A small network was trained on invented records. Each row is its activation on one of them, seen along a few directions.
After each row come some of the record's fields: DIREB, PEMAG, DOB, SANIB, SUDO.
Not every record has every field; a missing one is left out.
Other fields move the rows too, some of them a lot.
In the rows, zero is written as 500.
Random noise pushes rows far along 17 fixed directions. That doesn't count. These rows show it; they differ only by the noise:
533 545 339 497 584 746 613 725 472 522 711 492 318 529 634 523 478 451 542 484 483 538 374 126 323 662 626 427 482 303 630 542 518 413 380 610 562 445 424 490 555
234 421 758 208 682 444 593 468 408 585 438 528 659 402 409 637 623 584 440 594 687 448 625 694 488 613 528 482 572 647 403 524 248 629 445 507 599 532 713 335 517
690 514 388 858 377 647 480 476 573 495 462 523 517 625 590 682 512 428 407 410 363 458 482 578 566 516 480 455 563 564 521 379 685 434 503 584 385 531 369 446 546
707 540 482 642 398 495 508 506 473 565 406 445 406 406 618 569 614 610 654 554 393 209 440 564 485 636 605 426 304 557 462 388 474 468 709 472 317 537 549 643 539
910 454 569 578 254 603 159 348 381 579 402 527 624 584 326 529 634 496 609 540 321 350 522 471 427 434 441 512 528 543 455 372 517 443 606 430 394 510 623 208 547
455 408 631 565 400 420 495 472 526 406 507 538 589 647 606 380 375 488 441 397 589 661 605 434 529 388 517 385 672 579 548 552 593 458 386 624 505 562 573 427 417
390 462 624 551 441 563 606 326 508 392 479 514 720 545 430 442 379 551 446 411 430 572 663 396 438 451 460 485 518 613 603 591 638 527 350 619 613 508 365 357 560
594 357 661 354 526 274 570 599 520 541 568 395 346 386 615 312 533 636 841 331 656 559 526 283 527 469 662 502 416 533 463 513 497 418 383 478 461 527 530 254 422
476 488 577 484 747 456 482 470 492 664 422 449 553 452 647 489 533 492 508 681 494 402 551 317 241 529 553 648 467 272 527 654 490 452 742 417 501 565 269 566 322
489 520 732 493 459 500 477 537 476 571 437 466 553 261 378 597 360 601 370 514 430 603 816 726 630 543 767 747 750 628 303 462 353 369 559 618 550 483 593  86 609
471 349 745 391 459 305 587 415 366 539 669 628 477 328 537 317 732 690 771 432 594 560 529 485 516 490 594 405 478 780 395 393 642 572 253 667 575 505 606 291 362
458 363 618 670 594 737 577 538 447 472 592 520 567 545 630 589 305 505 412 437 523 667 649 356 420 444 758 352 831 538 452 621 519 455 326 624 602 534 575 247 361
426 789 698 334 654 467 563 397 714 484 579 378 632 529 325 510 727 616 370 716 501 576 556 500 265 566 380 494 586 546 433 478 348 761 432 558 581 452 644 641 556
716 465 396 629 291 779 176 490 307 500 471 598 447 415 253 615 514 459 344 532 333 477 442 631 542 472 668 507 622 490 378 449 449 388 528 522 517 440 682 142 551
453 651 513 445 782 646 674 597 622 711 573 466 444 427 482 605 605 640 516 630 220 315 632 672 593 644 421 560 510 511 431 407 432 513 542 590 397 613 302 633 606
622 751 438 299 416 493 451 619 588 565 522 509 293 418 388 341 634 675 553 501 260 401 461 625 647 577 417 453 362 500 432 351 400 500 460 635 307 578 511 586 706
520 477 561 357 592 215 409 448 572 622 494 579 465 557 532 395 777 509 528 567 572 464 377 596 480 519 322 528 417 468 469 422 568 580 516 534 388 579 421 508 359
422 680 441 480 223 643 406 456 379 334 428 623 499 392 457 344 274 569 330 601 240 595 636 503 570 425 553 384 519 460 522 620 433 497 525 656 492 548 527 707 579
534 407 621 804 410 375 761 418 566 409 470 427 548 459 758 647 569 567 607 312 697 492 487 478 446 601 685 389 425 769 500 415 678 546 405 578 498 462 508 421 464

354 524 303 299 420 223 576 614 660 401 443 460 358 582 579 492 176 315 359 502 651 656 413 423 605 723 421 725 330 211 698 541 422 453 568 546 423 441 350 460 666 : DIREB is tuf, PEMAG is zuloz, DOB is liko, SANIB is zene, SUDO is tebuv
599 416 454 565 735 710 478 454 375 719 572 618 394 301 544 585 787 657 717 492 315 314 452 613 576 441 555 360 487 585 286 421 541 564 366 407 429 633 336 457 326 : PEMAG is zuloz, DOB is ruruv, SANIB is zene, SUDO is tebuv
326 687 400 399 425 641 712 501 525 210 557 312 485 397 474 612 432 518 562 508 657 674 513 215 446 515 540 355 372 508 598 646 287 687 308 328 691 350 656 785 672 : PEMAG is zuloz, DOB is ruruv, SANIB is kede, SUDO is tebuv
501 567 458 561 557 718 454 691 524 644 579 494 478 730 592 509 482 459 379 546 427 410 607 572 603 496 457 411 780 501 504 395 441 302 538 607 422 619 635 643 591 : DIREB is rigu, PEMAG is zuloz, DOB is liko, SANIB is zene, SUDO is tebuv
683 627 438 536 516 561 456 533 723 619 500 299 436 514 256 339 481 627 547 335 218 286 594 588 677 486 406 719 403 524 513 363 582 244 533 497 388 544 284 356 821 : PEMAG is zuloz, DOB is liko, SANIB is kede, SUDO is tebuv
451 373 526 207 397 385 489 626 494 416 652 513 527 797 367 244 343 401 597 557 521 428 425 285 444 625 247 484 389 362 813 548 434 449 565 507 522 432 643 661 627 : DIREB is rigu, PEMAG is zuloz, DOB is liko, SANIB is kede, SUDO is mobez
472 447 425 607 687 378 607 476 559 508 439 542 320 294 709 699 621 544 512 367 686 628 336 659 586 476 687 387 467 534 272 505 524 669 324 450 436 536 393 378 264 : PEMAG is nal, DOB is ruruv, SANIB is kede, SUDO is tebuv
719 723 566 762 576 360 535 397 825 554 507 383 554 527 561 454 550 534 420 469 361 497 494 429 251 584 485 740 497 455 483 402 734 499 609 555 450 435 174 543 523 : PEMAG is nal, DOB is liko, SANIB is kede, SUDO is tebuv
562 551 399 485 404 617 374 457 280 573 329 591 475 355 554 604 625 486 563 537 492 338 419 520 467 507 531 440 355 473 454 455 445 495 612 409 453 538 516 561 516 : DIREB is tuf, PEMAG is nal, DOB is liko, SANIB is kede, SUDO is tebuv
376 428 545 443 524 672 646 408 473 419 399 538 669 442 385 768 253 521 422 553 346 460 683 663 621 605 480 453 526 576 501 602 298 657 463 433 515 508 453 434 626 : PEMAG is zuloz, DOB is liko, SANIB is kede, SUDO is mobez
515 746 575 575 345 345 531 362 522 474 415 576 595 411 629 481 536 520 344 646 484 519 470 505 209 668 557 609 428 507 499 423 583 600 652 692 506 437 457 648 518 : DIREB is rigu, PEMAG is zuloz, DOB is liko, SANIB is kede, SUDO is mobez
828 615 449 466 345 345 414 598 530 583 414 467 263 323 773 664 672 537 737 527 566 572 460 468 613 553 627 444 441 472 296 340 316 588 516 385 261 531 573 504 483 : PEMAG is nal, DOB is liko, SANIB is zene, SUDO is tebuv
576 560 441 602 488 736 502 476 498 367 654 482 443 452 456 573 429 490 469 564 425 748 465 294 361 430 654 399 637 448 445 581 498 645 308 539 625 386 559 419 400 : DIREB is tuf, PEMAG is nal, DOB is liko, SANIB is zene, SUDO is mobez
443 704 350 507 634 657 684 648 585 556 630 493 394 548 653 419 423 511 537 525 315 447 496 295 420 593 435 488 420 344 623 484 599 454 488 643 465 549 249 819 586 : DIREB is tuf, PEMAG is nal, DOB is ruruv, SANIB is kede, SUDO is mobez
575 462 606 564 293 447 603 475 356 496 413 570 489 408 766 457 378 635 682 446 509 412 583 494 526 555 691 305 442 676 435 424 496 495 524 601 370 578 682 536 490 : DIREB is rigu, PEMAG is zuloz, DOB is ruruv, SANIB is zene, SUDO is tebuv
362 508 483 470 252 472 465 379 369 326 356 618 542 352 393 371 426 558 395 371 476 599 505 609 579 389 548 436 372 605 483 594 568 532 411 606 561 507 475 398 531 : DIREB is rigu, PEMAG is nal, DOB is liko, SANIB is kede, SUDO is mobez
373 434 485 549 574 494 382 559 496 483 470 466 486 686 421 254 640 526 370 414 657 262 292 633 467 364 454 299 465 546 579 565 552 348 576 468 512 570 737 738 434 : PEMAG is zuloz, DOB is liko, SANIB is kede, SUDO is mobez
433 311 439 502 542 381 506 652 463 566 439 440 413 477 573 670 507 381 546 504 719 401 498 683 751 544 531 609 491 502 497 454 399 333 665 336 446 507 588 507 514 : PEMAG is nal, DOB is ruruv, SANIB is kede, SUDO is tebuv
611 644 487 631 392 704 288 514 495 493 404 545 558 604 415 566 652 505 316 439 437 421 478 748 572 388 440 268 669 622 388 412 409 507 487 464 428 581 747 640 571 : PEMAG is nal, DOB is liko, SANIB is kede, SUDO is mobez
502 537 587 699 460 450 650 411 701 362 573 332 608 534 406 644 641 510 577 370 620 583 587 598 643 423 391 478 542 797 487 382 575 591 368 390 573 419 580 605 584 : PEMAG is nal, DOB is ruruv, SANIB is kede, SUDO is mobez
430 447 633 391 586 537 520 512 208 762 688 768 552 255 578 650 724 495 642 792 383 548 729 606 588 585 491 650 711 622 349 351 499 542 523 596 615 501 442 517 392 : PEMAG is nal, DOB is ruruv, SANIB is zene, SUDO is tebuv
409 376 295 579 455 478 550 651 479 387 578 512 297 610 519 532 533 424 405 535 626 313 157 645 524 688 550 316 333 469 596 481 483 485 588 534 468 436 733 721 477 : DIREB is rigu, PEMAG is zuloz, DOB is liko, SANIB is kede, SUDO is mobez
662 656 480 517 431 527 431 718 496 574 511 536 318 452 831 358 477 545 588 364 474 701 573 311 566 345 645 390 673 402 395 482 521 378 419 619 347 632 453 537 425 : PEMAG is nal, DOB is ruruv, SANIB is kede, SUDO is tebuv
417 538 501 559 302 365 489 536 553 285 526 386 438 419 343 395 160 477 320 664 460 583 550 585 516 588 679 691 495 423 550 592 403 415 755 552 587 328 699 642 568 : DIREB is tuf, PEMAG is nal, DOB is ruruv, SANIB is kede, SUDO is mobez
414 740 394 292 455 561 306 694 300 727 350 675 433 412 678 512 746 416 429 492 595 484 552 631 670 420 406 492 591 462 423 370 350 367 561 482 427 658 515 721 587 : DIREB is tuf, PEMAG is zuloz, DOB is liko, SANIB is zene, SUDO is mobez
415 568 316 427 313 642 278 531 295 443 662 614 399 356 255 503 620 390 448 726 434 644 502 572 709 385 422 564 568 485 479 464 442 458 494 454 659 401 662 651 548 : PEMAG is nal, DOB is liko, SANIB is zene, SUDO is mobez
588 766 289 355 512 565 407 787 466 571 692 604 179 496 702 535 781 419 441 606 632 634 187 342 364 654 554 334 545 305 457 366 386 571 381 604 470 440 677 738 493 : PEMAG is nal, DOB is liko, SANIB is zene, SUDO is tebuv
706 500 442 421 434 367 469 427 750 425 622 415 397 675 281 386 398 554 499 508 368 482 329 493 484 660 417 549 378 425 544 406 536 579 402 598 366 421 525 252 622 : PEMAG is zuloz, DOB is liko, SANIB is kede, SUDO is tebuv
648 731 530 413 342 429 382 450 632 372 599 411 367 308 230 221 285 622 473 595 243 743 589 401 451 440 625 742 524 390 411 538 479 480 508 602 543 372 479 363 580 : DIREB is rigu, PEMAG is zuloz, DOB is liko, SANIB is kede, SUDO is tebuv
280 593 541 617 429 520 558 408 499 470 377 502 743 602 459 473 567 464 289 444 575 418 585 614 460 468 367 539 484 656 615 467 634 417 563 600 605 496 464 671 653 : DIREB is rigu, PEMAG is nal, DOB is ruruv, SANIB is zene, SUDO is tebuv
597 309 408 597 490 214 528 598 536 507 476 418 274 396 626 541 608 455 659 317 746 429 267 553 611 604 615 571 273 503 496 429 573 403 557 351 423 448 453 408 427 : PEMAG is zuloz, DOB is ruruv, SANIB is zene, SUDO is tebuv
391 270 690 398 849 487 531 688 493 730 518 482 476 576 563 359 286 563 425 456 529 332 576 526 426 594 714 586 669 372 484 610 456 230 633 610 465 626 500 204 405 : PEMAG is nal, DOB is liko, SANIB is kede, SUDO is tebuv

Here are new rows. What are their fields?
495 397 420 691 363 583 481 610 523 322 466 383 464 593 521 530 187 407 499 410 517 538 597 483 739 330 563 435 585 503 590 608 461 340 597 360 477 495 641 640 518 : PEMAG is nal, DOB is liko, SANIB is kede, SUDO is mobez
480 418 386 704 629 752 555 482 441 437 869 460 403 396 323 505 437 484 574 702 313 533 474 318 418 489 599 585 553 438 538 549 658 456 480 479 735 326 465 595 390 : PEMAG is nal, DOB is ruruv, SANIB is kede, SUDO is tebuv
689 307 565 518 510 550 529 424 446 502 353 440 631 562 629 878 459 437 698 585 550 418 532 450 479 569 494 364 493 506 466 523 306 711 573 256 357 528 604 415 417 : PEMAG is nal, DOB is ruruv, SANIB is zene, SUDO is tebuv
567 682 436 188 426 559 325 549 409 435 478 592 326 243 404 360 443 586 499 522 401 729 454 357 458 428 621 430 463 288 355 643 252 625 349 488 488 505 521 391 479 : PEMAG is zuloz, DOB is ruruv, SANIB is kede, SUDO is mobez
440 610 502 600 352 586 367 426 395 379 406 502 554 350 438 493 512 490 300 475 582 634 517 461 393 393 681 480 562 525 455 606 471 482 487 483 666 410 611 495 491 : PEMAG is nal, DOB is liko, SANIB is zene, SUDO is mobez
517 520 380 338 571 522 488 626 498 454 617 481 274 326 444 541 393 488 454 710 432 634 344 365 361 663 687 575 423 202 452 642 287 619 554 487 524 384 495 428 413 : DIREB is rigu, PEMAG is zuloz, DOB is liko, SANIB is zene, SUDO is mobez
447 649 419 301 460 547 424 557 546 482 544 560 460 533 422 429 475 469 427 524 392 694 599 473 676 383 321 520 594 418 506 513 446 513 375 541 473 568 399 553 585 : PEMAG is nal, DOB is liko, SANIB is kede, SUDO is tebuv
735 701 563 594 408 644 393 542 536 576 486 511 515 534 458 422 584 575 401 356 411 540 488 478 338 470 615 482 643 579 384 368 586 432 405 710 457 498 584 216 590 : DIREB is rigu, PEMAG is zuloz, DOB is ruruv, SANIB is zene, SUDO is mobez
316 459 574 590 524 418 630 572 556 604 442 566 627 552 529 640 400 426 348 485 486 440 708 883 773 573 386 715 618 664 525 369 571 357 647 613 469 551 394 544 625 : DIREB is rigu, PEMAG is nal, DOB is ruruv, SANIB is kede, SUDO is mobez
668 579 513 539 404 651 430 523 432 461 526 412 533 445 493 494 503 452 674 448 484 657 581 132 358 327 553 563 547 434 530 562 531 462 465 384 622 413 462 427 509 : DIREB is tuf, PEMAG is nal, DOB is liko, SANIB is kede, SUDO is mobez
608 492 360 588 330 455 321 510 460 408 332 505 357 458 604 518 648 437 490 271 734 647 320 492 603 276 574 338 450 508 406 508 517 490 391 382 437 531 553 400 395 : DIREB is rigu, PEMAG is nal, DOB is liko, SANIB is zene, SUDO is tebuv
501 362 458 458 667 572 441 616 498 611 523 574 525 915 641 554 485 358 377 550 632 368 334 491 391 565 391 282 637 370 569 482 477 487 543 573 373 614 706 509 384 : DIREB is rigu, PEMAG is nal, DOB is ruruv, SANIB is kede, SUDO is tebuv
560 351 486 612 613 519 330 409 514 501 509 453 467 585 326 446 468 542 354 786 344 222 346 669 368 572 573 431 478 371 472 619 417 526 794 405 435 513 648 645 289 : PEMAG is zuloz, DOB is liko, SANIB is zene, SUDO is mobez
704 572 533 566 357 514 655 247 525 381 480 522 665 505 609 708 604 506 802 487 424 622 549 295 413 456 313 353 393 661 488 404 609 861 306 431 442 473 366 538 471 : DIREB is rigu, PEMAG is zuloz, DOB is ruruv, SANIB is kede, SUDO is tebuv
521 351 395 411 489 343 609 328 503 426 641 489 465 530 420 345 583 519 730 564 472 379 272 207 309 640 357 553  85 395 705 546 720 603 453 493 550 395 284 476 465 : PEMAG is zuloz, DOB is ruruv, SANIB is kede, SUDO is tebuv
680 289 493 547 402 427 491 467 521 368 603 501 409 667 616 440 369 498 678 520 512 545 363 354 454 502 560 247 487 486 514 529 524 630 406 516 369 511 687 441 291 : DIREB is rigu, PEMAG is zuloz, DOB is liko, SANIB is zene, SUDO is mobez
